array([[132, 146,  99, 139, 154, 128, 138, 120, 138, 120, 130, 120, 105,
        125, 144, 122],
       [125, 133, 134, 153, 133, 122, 132, 121,  99, 124, 133, 121, 137,
        132, 127, 119],
       [131, 142, 120, 150, 144, 125, 133, 115, 118, 120, 136, 121, 114,
        129, 138, 120],
       [122, 123, 126, 135, 129, 118, 137, 122, 113, 123, 136, 133, 128,
        128, 124, 119],
       [113, 129, 133, 150, 136, 122, 140, 113, 115, 122, 138, 129, 132,
        126, 124, 122],
       [126, 136, 123, 148, 141, 123, 136, 114, 119, 121, 140, 127, 114,
        127, 133, 122],
       [125, 130, 118, 139, 134, 119, 137, 135, 104, 126, 120, 118, 148,
        130, 126, 118],
       [123, 131, 118, 142, 136, 122, 136, 134, 104, 126, 121, 116, 146,
        130, 127, 121]])
The entry just right of the largest entry -> 128
Report the entry just left of the largest entry.
A: 139
Report the first entry in reading order.
A: 132
The entry just left of 141 -> 148
The largest entry is 154
Report the 2nd largest entry.
A: 153
